These are the activations of a small neural network, seen along a few directions. Each row is one input.
Each table varies a few parts of the input and shows all the possible inputs, shuffled.
A made-up example of a description, with smaller parts first: line(4) and (point or line(11) or (values(3) and ring(8))).
Shared parts are said once, and a part with two or three values counts as separate values.

Other details of the inputs shift rows strongly along three fixed directions, in all tables alike. That doesn't count.

A family of inputs:
row 1: [ -1   3   9   0  -8  -6   9  46 -12   3   9]
row 2: [ 27   0   5  19  -4 -11  24 -11  19  20 -12]
row 3: [-18  10 -11   6 -11   7  -4   0  -5   7  14]
row 4: [-13   6 -12  14 -22   3  13  -9   1  18  22]
row 5: [-12  -8 -11   0  10  12 -10 -45   8  -7  -4]
row 6: [ -6   3   3   7  -9  -6   3  36 -10   4  11]
row 7: [-18   9 -10   6 -12   7  -5   2  -8   4  22]
row 8: [-7 10  7 -6 -2 -3 -9 36 -7  0 10]
row 9: [  3 -14  10 -20  15   1  -7   8   1 -20 -19]
row 10: [-14  -7  12 -20 -13 -12 -12 -17 -17 -36  -9]
row 11: [ 16  -3   5  -8  16  -4  -6   0  11  -6 -22]
row 12: [ -3   1   5 -17  13   5 -15   4   2 -21  -8]
row 13: [ 22  -1 -10  24 -10  -8  27 -33  23  22 -10]
row 14: [  8  -1   7 -14  17   8  -5  -3  -1 -17 -13]
row 15: [-17  -5  -3 -13   9  15  -9 -21  -4 -11   0]
row 16: [ -7  -5 -13   5   7  12  -5 -45   6  -9  -3]
row 17: [ 11   2   8 -17  17   3  -3  13  -3 -16 -16]
row 18: [  2   9  13  -2   1  -5   3  40 -14  12   8]
row 19: [ 31  -1   4  22   2 -12  26 -15  17  19 -11]
row 20: [-24   0 -16   6 -15  14   1 -26  -6  12  19]
row 21: [-11   9   7  -8  -3  -3 -12  40 -11   2  13]
row 22: [ 38   0  12  13   8 -19  11   9  14  16 -18]
row 23: [  7   1   9 -16  18   2 -13  13   1 -21 -10]
row 24: [ 30   2  -4  23  -1 -14  18 -12  18  18 -13]
row 25: [  3  -6  -7  -7   8   9   0 -28   6 -14  -7]
row 26: [ -5   8  -6   9 -16   1  11   9  -5  13  20]
row 27: [ -2  -7  -9  -6  10   7 -13 -26   4 -12  -4]
row 28: [-22   1 -18  12 -17   5  -3 -20   0  13  20]
row 29: [  6  -2   1 -14  18   3 -14  -2  -1 -16 -15]
row 30: [ 45  -1  16   6   7 -22  20  22  16  13 -20]
row 31: [-12   4 -13  13 -23   2  10  -9   0  23  21]
row 32: [ 14  -6   6 -16  18   2  -4  -8   8 -12 -24]
row 33: [-10 -14  13 -16 -19 -10 -17 -18 -16 -26  -9]
row 34: [-28   4 -11   1  -6  18  -2 -22  -8   0  17]
row 35: [ 7  7 14 -9 11 -2 -8 26 -2 -6 -8]
row 36: [ 25  -8  -7  21  -8 -12  24 -34  27  23 -10]
row 37: [-14   3  -7   3  -8   9   1  -3 -12   9  17]
row 38: [ -4   4   8   4 -10 -12   0  55 -15  10  13]
row 39: [ -3  -5  -9 -10   9  11  -5 -23  -1 -10  -6]
row 40: [-11   9  -3  13 -13  -2   0  10  -6  21  17]
row 41: [ 36  -5  16  15   4 -25  17  26  20   9 -24]
row 42: [ 16 -15  10 -16  19  -3  -1   7   3 -20 -24]
row 43: [-20   8  -5   7  -5   8  -5  -3  -6   6  16]
row 44: [ -7  -5  -5 -13   6  12  -5 -22   4 -17  -4]
row 45: [-13  -3   1  -3  -3  -1  -8  21  -6  -3   5]
row 46: [-14   1   6 -28  17   9 -27  22 -16 -26   3]
row 47: [-11   9  -4  15  -9  -1   1  12 -11  20  21]
row 48: [ -4  12   8   6  -1  -3  -1  31 -12   8  14]
row 49: [-18  -2 -13  18 -24   2  16  -6  -1  16  19]
row 50: [ -1 -10  -6 -13  11  10  -7 -28   3 -16  -7]
Description of these inputs: values(2) and (point or (line(4) and (point or line(5)))).
Q: The inputs of row 33 and row 10 match in every part but the values(2) part. If row 50 is changed in the same way as row 33 into row 10, which row does it become?
A: row 25
Q: Which other rows does row 48 become when the line(5) part takes its other values? List them by row number.
A: row 7, row 16, row 23, row 24
Q: Which other rows does row 41 become when the values(2) part takes its other values? List them by row number.
A: row 45
Q: Which other rows does row 40 become when the line(4) part takes its other values? List them by row number.
A: row 20, row 22, row 37
